A small network was shown many inputs. Here are its activations along a few directions, one row for each input.
Each table varies a few parts of the input and shows all the possible inputs, shuffled.
A made-up example of a description, with smaller parts first: one of 8 places around a ring, together with either a single point or one of 11 places along a line or (one of 3 separate values, together with one of 4 places along a line).
Shared parts are said once, and a part with two or three values counts as separate values.
(in the rows, 128 means zero)

Other details of the inputs vary at random and push rows far along two fixed directions, the same in every table; ignore that.
These rows show it; all are for the same input, with only those details redrawn:
[132 150 122 137 125 148 122 131 127 127 141 147 113 109 117]
[177  90 116 173 183 185 195 147 113 139 127 129 122  68 116]
[122 158 132 121 113 135 103 120 130 126 149 149 120 130 125]
[121 157 132 120 113 137 103 120 131 126 148 147 121 130 126]
[132 150 122 138 125 148 122 132 127 127 142 148 113 109 118]
[120 156 137 112 111 131  98 112 131 125 151 144 127 139 131]

A family of inputs:
row 1: [116 137 109 143 114 115 133 151 129 117 102 121 115 119 119]
row 2: [125  81 135 109 141 104 166 134 116 155 119 102 150 130 164]
row 3: [157  40 143 138 186 129 205 129 111 135 103  87 166 122 142]
row 4: [115 138 116 144 110 118 138 151 125 118 105 122 109 123 118]
row 5: [118 157 131 116 118 119  93 112 143 124 152 149 122 135 119]
row 6: [114 134 113 144 123 105 134 148 131 120 105 125 109 122 108]
row 7: [128 144 118 138 139 132 118 126 136 127 142 149 113 105 106]
row 8: [155  62 162 107 182 138 161  91 122 140 150 111 179 134 150]
row 9: [120 141 111 143 111 122 133 154 124 120 100 123 113 125 123]
row 10: [118 132 113 145 112 114 129 151 128 120 103 122 108 120 118]
row 11: [126 144 113 140 133 140 117 126 134 127 145 141 114 106 111]
row 12: [158  76 127 148 156 143 182 150 109 137  94 101 135 120 137]
row 13: [133 151 122 134 125 150 122 133 123 130 140 148 112 111 117]
row 14: [120 157 135 107 109 135  92 112 132 133 150 140 127 148 132]
row 15: [109 133 109 142 121 108 131 150 128 117 103 123 115 117 113]
row 16: [112 160 136 107 101 123  79 111 139 124 152 148 124 144 131]
row 17: [114 150 132 107 118 119  91 107 139 122 151 144 136 136 129]
row 18: [133 150 116 140 126 151 118 130 129 132 141 141 112 112 118]
row 19: [150 102 160 100 150 133 131  91 134 137 149 122 165 155 151]
row 20: [134  79 164  94 135 109 144 102 122 138 116  85 179 188 169]
row 21: [107 152 124 117  94 108 108 141 126 121 106 124 122 154 132]
row 22: [112 134 108 147 117 113 132 148 128 121 108 117 110 123 114]
row 23: [104 144 128 115  99 102 110 131 132 117 110 118 130 156 135]
row 24: [129 146 115 141 130 144 117 128 134 128 145 140 114 107 114]
row 25: [175  53 137 149 180 143 210 138 113 140  93  90 154 124 143]
row 26: [108 132 109 145 120 110 131 148 128 122 108 118 110 121 111]
row 27: [149  96 125 149 149 129 174 145 123 129  97 106 130 122 128]
row 28: [103 148 126 121 101  89 107 132 138 117 113 125 118 152 121]
row 29: [125 144 118 137 131 137 121 127 131 123 145 146 114 103 111]
row 30: [123 143 114 136 136 136 116 129 133 124 142 148 119 100 111]
row 31: [132 149 115 136 128 147 118 130 133 124 138 145 117 106 119]
row 32: [137 146 120 136 125 151 115 135 125 132 138 149 110 111 120]
row 33: [ 95 151 132 115  90  93 102 131 134 116 118 124 124 156 129]
row 34: [116 138 111 146 112 121 134 151 128 123 105 116 109 126 119]
row 35: [178  60 126 155 195 167 189 127 118 141 132 120 145  81 129]
row 36: [136 145 120 139 125 149 115 133 129 130 139 147 111 109 120]
row 37: [124 107 196  44 123  93  82  49 146 136 169 117 202 217 179]
row 38: [130 148 121 138 126 146 122 131 131 125 143 146 113 107 116]
row 39: [139  89 136 131 138 122 155 134 121 129 104 102 142 139 144]
row 40: [147  65 164 102 149 119 169 112 112 138 110  89 177 172 166]
row 41: [141 153 121 136 129 148 120 133 129 132 137 150 110 116 115]
row 42: [134 151 116 136 127 149 118 131 129 127 137 146 117 108 120]
row 43: [ 96 145 127 120  98  94 110 134 132 115 116 123 120 146 123]
row 44: [122 138 114 146 117 111 134 150 132 120 104 123 109 125 114]
row 45: [107 151 122 124  96 112 110 142 124 124 111 119 116 155 131]
row 46: [122 135 115 145 109 121 130 154 123 123 101 123 107 126 123]
row 47: [118 140 117 144 110 121 137 153 122 121 104 123 109 126 120]
row 48: [139 152 121 139 129 146 120 131 133 130 139 149 111 114 115]
row 49: [122 142 114 139 136 138 116 126 133 128 145 141 114 104 108]
row 50: [110 144 136 108 116 117  85 108 139 126 153 146 129 136 125]
row 51: [152  68 130 145 164 133 185 135 118 135 103  88 150 125 139]
row 52: [137  74 143 122 147 111 155 123 122 130 109  97 155 146 147]
row 53: [185  59 123 163 198 177 198 132 116 142 128 118 142  74 128]
row 54: [135 152 116 133 127 151 118 134 126 129 136 148 116 110 120]
row 55: [113 109 187  53 101  76  96  81 133 134 127  98 187 236 180]
row 56: [116 154 133 107 113 124  90 108 140 122 149 143 134 136 131]
row 57: [123 156 131 123 115 138 106 122 131 127 148 149 120 127 124]
row 58: [116 112 191  45 117 102  78  50 140 137 170 110 199 220 183]
row 59: [132  95 149  88 149 122 139 102 124 163 161 127 161 128 167]
row 60: [128 147 120 138 128 141 121 128 131 124 144 145 114 103 113]
row 61: [113 135 108 143 118 111 132 150 129 116 104 122 114 119 117]
row 62: [111 128 112 144 119 108 128 150 127 120 105 123 108 118 113]
Changing only one part turns row 50 into row 62. The same change can be made to row 56. Which row results?
> row 1
What is each input in this table made of?
> one of 2 separate values, together with either a single point or (one of 5 separate values, together with one of 6 places along a line)
Change only the choice among 2 separate values in row 19. List by row number the other rows that result.
> row 27
Change only the place on the line of 6 in row 50. List by row number the other rows that result.
> row 16, row 32, row 35, row 36, row 53

A family of inputs:
row 63: [143 153 132 145 128 159 145 127 111 128 133 147  99 101 108]
row 64: [ 88 158 119 120  73  76  85 142 141 119 120 146  99 135 132]
row 65: [171  41 151 150 183 176 185 120 116 143 123  90 172 114 159]
row 66: [162  38 131 135 186 125 199 137 104 157 116  83 170 129 146]
row 67: [130  73 159  81 155 114 148 108 119 158 142  93 184 181 162]
row 68: [ 88 183 144  90  70  62  42 106 141 112 113 123 123 192 126]
row 69: [180  65 118 162 180 200 188 130 104 129 130 118 150  97 129]
row 70: [111 131 103 144 113 102 131 158 123 116 105 150 109 117 118]
row 71: [187  80 138 164 188 179 208 133 101 133 137 130 137 101 119]
row 72: [ 83 174 119  95  90 103  80 129 125 140 128 133 105 153 133]
row 73: [187  64 139 130 188 170 188 125 104 166 148 104 165 125 149]
row 74: [139  83 161  88 153 127 141 101 121 165 146 108 187 179 167]
row 75: [178  52 133 157 185 127 187 136 118 130  94  95 159 129 123]
row 76: [120 166 128 150 123 138 143 132 132 117 131 140 115 115 116]
row 77: [113 147 124 145 125 125 145 150 123 112 129 139 103 123  99]
row 78: [143  75 168  95 149 128 141  96 131 173 145  97 178 172 178]
row 79: [152 172  78 185 126 172 143 193 115 120 123 181  68  46  81]
row 80: [ 60 172 133  89  57  79  46 103 127 102 124 123 129 181 140]
row 81: [ 92 190 141  58  68 105  43  86 130 142 164 147 125 194 157]
row 82: [ 87 185 155 107  83 105  79 117 134 119 147 158 127 171 115]
row 83: [138  75 172  69 151 104 153  94 132 131 130 103 198 175 187]
row 84: [119 183 120 107  84 126  91 123 139 117 145 167 118 129 134]
row 85: [105 137 112 132 113 146 116 141 120 114 109 121 109 112 116]
row 86: [125 187 132 105  90 128  62 108 134 121 135 153 105 157 120]
row 87: [189  71 132 158 195 174 189 129 116 145  91 114 142 101 124]
row 88: [169  57 134 141 187 146 200 156 112 136 108 120 149  98 135]
row 89: [178  52 148 140 180 154 196 133 122 153 118 119 158 103 160]
row 90: [127 177  44 201 131 162 168 208 129 131 108 138  49  33  74]
row 91: [159  54 150 152 179 125 211 137 103 133 112  93 160 119 119]
row 92: [126  90 188  71 144 101 150  75 133 124 141  95 198 199 171]
row 93: [ 85 184 158  61  69  87  47 104 135 123 136 160 137 178 155]
row 94: [104 119  99 148 176 111 112 116 149 121 170 162 119  58  79]
row 95: [130 165  79 176 125 149 151 205 115 122  91 153  56  33  78]
row 96: [127  82 190  82 134 100 144  86 137 137 145  97 170 190 163]
row 97: [161  79 172 103 168 130 135  95 130 139 127 110 188 186 153]
row 98: [ 80 173 131 112  83 123  57 121 129 106 144 150 130 168 135]
row 99: [ 86 191 141  75  77  79  47  97 165 103 133 131 137 209 140]
row 100: [124 158  96 163 111 129 127 190 135 122 110 153  67  67  99]
row 101: [155  64 175  91 141 155 129  78 123 138 160  93 187 171 180]
row 102: [106 160  71 177  99 115 130 180 131 142 113 132  59  81  94]
row 103: [159  90 158  80 151 139 149  79 125 156 162 101 192 173 183]
row 104: [153  85 194  69 156 111 119  65 138 135 137  92 216 213 183]
row 105: [109 157  57 209 114 147 143 199 110 100  98 137  66  54  68]
row 106: [116  60 158  73 194  87 123  42 157 130 189 115 209 132 151]
row 107: [165  63 114 164 184 159 202 157 120 163 114  96 121  90 134]
row 108: [ 75 177 139 112  77  76  87 118 125 110 121 136 104 159 118]
row 109: [154 134 117 169 134 148 127 144 141 133 109 140 100 112 108]
row 110: [136 192  96 173 115 161 146 153 127 112 139 162  76  76  89]
row 111: [174  76 134 148 183 161 200 139 119 138 110 125 159  87 152]
row 112: [192  74 144 167 179 179 207 130 113 143 138 120 126  91 125]
row 113: [169  63 135 128 187 161 200 115 120 161 126  97 179 124 165]
row 114: [140  54 188  96 146  90 166  89 125 137 134  78 182 180 166]
row 115: [181  49 147 121 194 149 187 117 122 139  95  92 162 133 137]
row 116: [ 76 169 132  98  74 109  60 127 137 105 138 130 130 169 119]
row 117: [126 174  70 188 119 119 128 175 137 102  90 135  73  84  80]
row 118: [ 93 164 112 116  83  81 100 139 139 110 113 142 122 129 128]
row 119: [124 149  70 203 120 171 145 199 127 114 105 130  56  40  74]
row 120: [ 61 158 125  82 122  74  40  74 159 118 180 162 125 111 102]
row 121: [160  59 153 140 182 121 213 120 113 128 114  79 174 125 143]
row 122: [ 82 167 109 109  83  85  87 131 122 139 121 126 102 146 128]
row 123: [128 131 104 162 114 109 119 143 146 122  98 125  93 128 106]
row 124: [165  59 139 145 183 181 185 120 100 135 111 102 160 105 150]
row 125: [160  49 136 132 182 164 197 122 119 122 115  78 183 116 152]
row 126: [ 58 163 134  81 102  59  22  75 179 120 195 163 128 125 104]
row 127: [161 178  69 196 132 177 131 178 127 115 117 172  59  70  64]
row 128: [ 95 191 144  81  64 104  38 103 143 146 172 144 113 183 151]
row 129: [113 134 106 131 112 101 133 148 120 119  98 145 104 109 129]
row 130: [102 169 135 102  84  92  61 113 164 118 128 132 108 187 127]
row 131: [177  64 196  74 154 127 118  59 137 147 153  97 196 211 185]
row 132: [ 82 187 132 104  70 124  61 109 146 107 140 135 141 158 135]
row 133: [ 81 191 170  92  70  87  58 101 146 119 159 151 120 191 144]
row 134: [139 176  93 164 100 153 118 171 131 126 134 175  63  68 103]
row 135: [ 97 186 135  98  63 136  46 105 122 113 150 145 119 149 130]
row 136: [115 168  49 198 119 134 160 196 124 131 100 130  63  49  83]
row 137: [127  83 195  57 140 100 145  73 124 134 135  97 187 199 169]
row 138: [117 155  42 217 120 157 163 192 120  95  92 131  63  37  78]
row 139: [170  76 149 154 187 170 211 129 104 145 109 116 142  92 124]
row 140: [122 201 133 102  81 119  53 102 152 113 147 146 126 171 124]
row 141: [ 89 184 145  82  79  82  41 112 155 111 131 140 129 205 119]
row 142: [126 152 119 142 118 133 120 159 124 126 121 163 113 103 116]
row 143: [153 175  70 187 129 178 149 190 109 122 110 178  49  26  88]
row 144: [109 182 123 111  79 143  72 112 134 103 155 138 130 144 134]
row 145: [ 84 147 111 137  77 102  82 130 136 107 121 123 104 142 126]
row 146: [130 175  55 201 138 174 156 195 107 144 105 160  43  36  84]
What is each input in this table made of?
> one of 4 separate values, together with either a single point or (one of 4 places along a line, together with one of 5 separate values)
Changing only the choice among 4 separate values turns row 121 into row 91. The same change can be made to row 111. Which row results?
> row 142
Changing only the choice among 4 separate values turns row 78 into row 146. The same change can be made to row 114. Which row results?
> row 108
Change only the choice among 4 separate values in row 124. List by row number the other rows that result.
> row 65, row 98, row 132
Change only the place on the line of 4 in row 108. List by row number the other rows that result.
> row 63, row 137, row 139
Change only the choice among 5 separate values in row 143. List by row number the other rows that result.
> row 63, row 81, row 86, row 135
Change only the place on the line of 4 in row 132. List by row number the other rows that result.
> row 125, row 138, row 144

A family of inputs:
row 147: [ 93 164 148 100  77  95  60 108 142  95 127 129 132 189 123]
row 148: [124 118 144 123 132 122 158 122 124 122 124 103 148 153 131]
row 149: [133  58 170  78 164  93 112  61 143 124 143  94 201 184 161]
row 150: [120 233  91 144  95 198  67 137 131 119 185 211  75  53  96]
row 151: [124 162 126 116  95 121 120 134 132 138 113 106 131 174 149]
row 152: [ 64 161 137  83  80  84  65 107 138 107 145 139 143 150 141]
row 153: [175  97 147 118 143 132 171 138 121 151  92 113 146 154 162]
row 154: [ 99 122 167  87  92  97  92 105 123 132 142 110 143 192 151]
row 155: [118 123 105 157 129 141 154 156 113 107 113 134 115  76 116]
row 156: [ 90 200 118 130  72 109  99 142 132 113 119 132 100 156 109]
row 157: [103 115 138 117 121 103 110 118 129 135 144 120 126 137 129]
row 158: [155 119  96 195 158 143 197 184 116 119  98 149  77  48  83]
row 159: [178  64 168 106 162 129 189 121 112 149 102 103 171 168 173]
row 160: [167 112 193  64 167 172 123  38 135 153 210 132 207 174 175]
row 161: [124  58 187  80 136  99 129  80 119 140 148  93 186 192 171]
row 162: [ 89 178 115 113  99  76  81 131 148 120 135 167  93 119 102]
row 163: [ 70 157 126  85  94  81  65 107 139 114 148 137 140 139 142]
row 164: [132 138  98 155 117 157 154 171 109 124  93 127 111  99 130]
row 165: [105 169 127  93  68 115  81 133 125 127 110 123 135 171 166]
row 166: [172  40 125 169 206 156 198 128 124 119 107  99 152  87 115]
row 167: [ 78 187  94 123 105  84  78 126 159 128 150 142 105 122 101]
row 168: [ 94 231  80 164  67 128 105 180 132 115 106 145  60 120  93]
row 169: [140 147 128 122  99 129  94 127 138 122  98 116 129 176 142]
row 170: [161  47 151 101 197  98 170 101 138 157 135 113 178 129 154]
row 171: [171  67 144 124 145 152 167 132 109 165 106  85 150 159 171]
row 172: [151 156 172  79 128 169  53  51 148 126 199 165 166 168 144]
row 173: [111 139 131 133 111 112  96 120 139  96 122 129 126 145 111]
row 174: [159 124  98 193 153 150 200 191 112 122  91 145  75  56  85]
row 175: [ 91 114 151  81 114  79  78  89 138 142 159 117 147 168 147]
row 176: [206 149  98 191 187 230 182 156 119 146 159 200  75  11  82]
row 177: [171  55 131 154 177 169 216 149  93 133  94  96 159  97 151]
row 178: [133 111  60 186 172 151 168 177 127 132 116 140  96  16  97]
row 179: [ 92 179 123 130  65 115  81 148 122 126 122 137  85 152 115]
row 180: [164  58 128 167 194 152 229 135 113 130 114  91 153  95 122]
row 181: [103 211  89 172  73 131  79 170 133  92  98 153  61 115  77]
row 182: [167 127 151 117 153 199 112  91 122 160 199 160 132 111 137]
row 183: [139 150 105 159 111 147 121 155 127 111  91 127 102 132 110]
row 184: [116  76 179  76 153  92 144  68 136 133 150  86 203 188 167]
row 185: [116 142 119 142 129 107 137 146 134 120 119 155  98  94  99]
row 186: [164  49 128 154 180 167 218 149  96 125 101  98 157  85 141]
row 187: [103 131 121 119 139  96 127 110 142 129 144 116 137 128 121]
row 188: [189  48 121 174 181 181 222 163  95 160  95  90 127 101 141]
row 189: [103 145 110 119 123  92  66 112 160 118 139 136 126 134 111]
row 190: [118 139 174  79  95  87 106 108 128 128 119 131 149 198 153]
row 191: [ 88 191  48 186 103 120  86 184 144 135 135 167  32  45  64]
Changing only one part turns row 151 into row 165. The same change can be made to row 156. Which row results?
> row 177
Changing only one part turns row 147 into row 148. The same change can be made to row 149. Which row results?
> row 187
What is each input in this table made of?
> one of 5 separate values, together with either a single point or one of 8 places along a line
Which other rows agree with row 158 in the choice among 5 separate values? List them by row number.
> row 153, row 159, row 162, row 170, row 174, row 176, row 185, row 190
Change only the choice among 5 separate values in row 166. List by row number the other rows that result.
> row 152, row 157, row 184, row 185
